Questions about the grid below. Counting starts at 1.
1) Report the entry at row 2, column 1.
2) Report the top-right entry.
3) Report the entry in row 3 and column 1.
4) Report the entry in the bottom-right corner.
5) Report the top-left entry.
[[-21  -9 -14  11 -19   1 -10 -19 -20  15  13  13]
 [  0   0   0   0   0   0   0   0   1   0   0   0]
 [  2  -1   0  -1   0  -1  -1   0   4   2   0   0]
 [ 20   2  10 -18  16  -9   3  15  18 -20 -12 -11]
 [  3  -2   2   0   0  -2  -2  -1   4   4   6   5]
 [ -4  34  15  19  15  34  31  19 -13  -9 -32 -32]]
1) 0
2) 13
3) 2
4) -32
5) -21

[[ -5   6 -33  21 -11  -4   8   2 -10  22]
 [ 14   6  13 -14  28  -1   2  16   3 -12]
 [  0   2   2  -1   0  -4   0   0  -3   0]]
The first entry on the main diagonal is -5
The 3rd smallest entry is -12
Read off the entry directly above the largest entry.
-11
The bottom-right entry is 0
The bottom entry of the column that holds the smallest entry: 2
The third entry in reading order is -33
The top-right entry -> 22
Read off the bottom-left entry.
0
The entry directly below -14: -1
The maximum -> 28
The first entry of the largest entry's row: 14
Read off the second entry on the main diagonal.
6
The entry just right of the largest entry -> -1

Questions about the matrix below.
1) Give the entry in the bottom-right corner.
2) Give the third entry on the main diagonal.
3) Give the entry just left of the largest entry.
4) Give the smallest entry in the last row.
5) Give the entry directly above the smallest entry.
6) Give the entry in the top-left corner.
7) Give the entry just left of 8.
8) Give the entry just left of -3.
[[  3  17  16  -5  -6   0]
 [  7   0  10  -7 -13   8]
 [ -8  10  23  12   1 -30]
 [ -2  37  17 -10  -8   3]
 [-10   0  -3   7   3 -15]
 [-11 -13 -16  -1   4 -13]]
1) -13
2) 23
3) -2
4) -16
5) 8
6) 3
7) -13
8) 0

array([  2,  13, -21,   4,   7,  33,  21,   6,  24,   3,  33, -14,   7,
        -5, -12, -10])
Find the entry just right of 3.
A: 33
Find the entry just right of -5.
A: -12
Find the entry just right of -14.
A: 7
The entry just right of 6 is 24

Read these off the grid that follows.
1) Give the entry directly above 292.
2) Give the top entry of the column that holds the smallest entry.
3) Give the top-right entry.
4) Give the 3rd entry on the main diagonal.
5) Give the entry just right of 583.
6) Give the entry directly below 507.
7) Give the entry directly above 162.
8) Give the last entry, reading row by row.
array([[616, 917, 331, 462],
       [583, 972, 172, 602],
       [162, 701, 675, 779],
       [507, 598, 943, 292],
       [591, 957, 213, 573],
       [376, 661, 873, 439]])
1) 779
2) 616
3) 462
4) 675
5) 972
6) 591
7) 583
8) 439

-453	-528	-185	-390	-143	-981	619	-532
629	21	-941	326	298	-622	28	697
583	21	-937	328	281	-625	45	670
Rows and columns are numbered from 1.
What is the entry just left of -941? 21
What is the top-left entry? -453
What is the entry just right of -622? 28
The entry at row 1, column 3 is -185
What is the entry in row 2 and column 1? 629
What is the entry just right of -185? -390
The entry just right of the smallest entry is 619
The entry in row 1 and column 2 is -528
What is the bottom entry of the column that holds the largest entry? 670

Questions about the array below.
1) Read off the second entry in reading order.
2) Read off the entry just left of the largest entry.
[[2, 0, -6, -12, -20, -10, -15, -26, -7, -10, -2, 0, 3], [-1, -2, -1, -6, 7, 2, 14, 2, -2, -12, 29, 2, -9], [1, -3, 1, 3, 10, 8, 12, -2, -2, -8, 1, 5, 10], [4, -3, -3, -11, -15, -8, -10, -32, -9, -19, -4, 4, 11], [3, -3, 1, 3, -1, 0, 0, -19, -7, -11, -20, 8, 22], [4, -7, 0, -4, -6, -2, -3, -30, -7, -15, -19, 10, 24]]
1) 0
2) -12

Questions about the array below. Rows and columns are numbered from 1.
1) Which number is the entry in the bottom-right corner?
2) Which number is the entry in row 2 and column 1?
3) Which number is the entry at row 1, column 3?
[[5 5 3 8 2 1 3 2 1 4 5]
 [5 5 8 2 7 6 5 6 7 3 5]]
1) 5
2) 5
3) 3

Questions about the table below.
1) What is the 4th entry, reading row by row?
2) What is the entry directly below -18?
3) What is the entry just left of -3?
4) What is the second smallest entry?
5) What is the 3rd largest entry?
6) What is the second largest entry?
7) What is the bottom-left entry?
8) What is the entry in the top-right corner?
[[-27 -11   6  -9   1 -28 -23  -4 -16]
 [ 33  -1  -8  -3  -9  34  28  -5  14]
 [ 10  17  13  16   9  14  19 -11  12]
 [  8 -25 -11 -22  -9   2  -5   8  -4]
 [-21   9   9   8   3 -18 -10 -10  -9]
 [ 14  29   1  23   1  20  20  -2  10]]
1) -9
2) 20
3) -8
4) -27
5) 29
6) 33
7) 14
8) -16
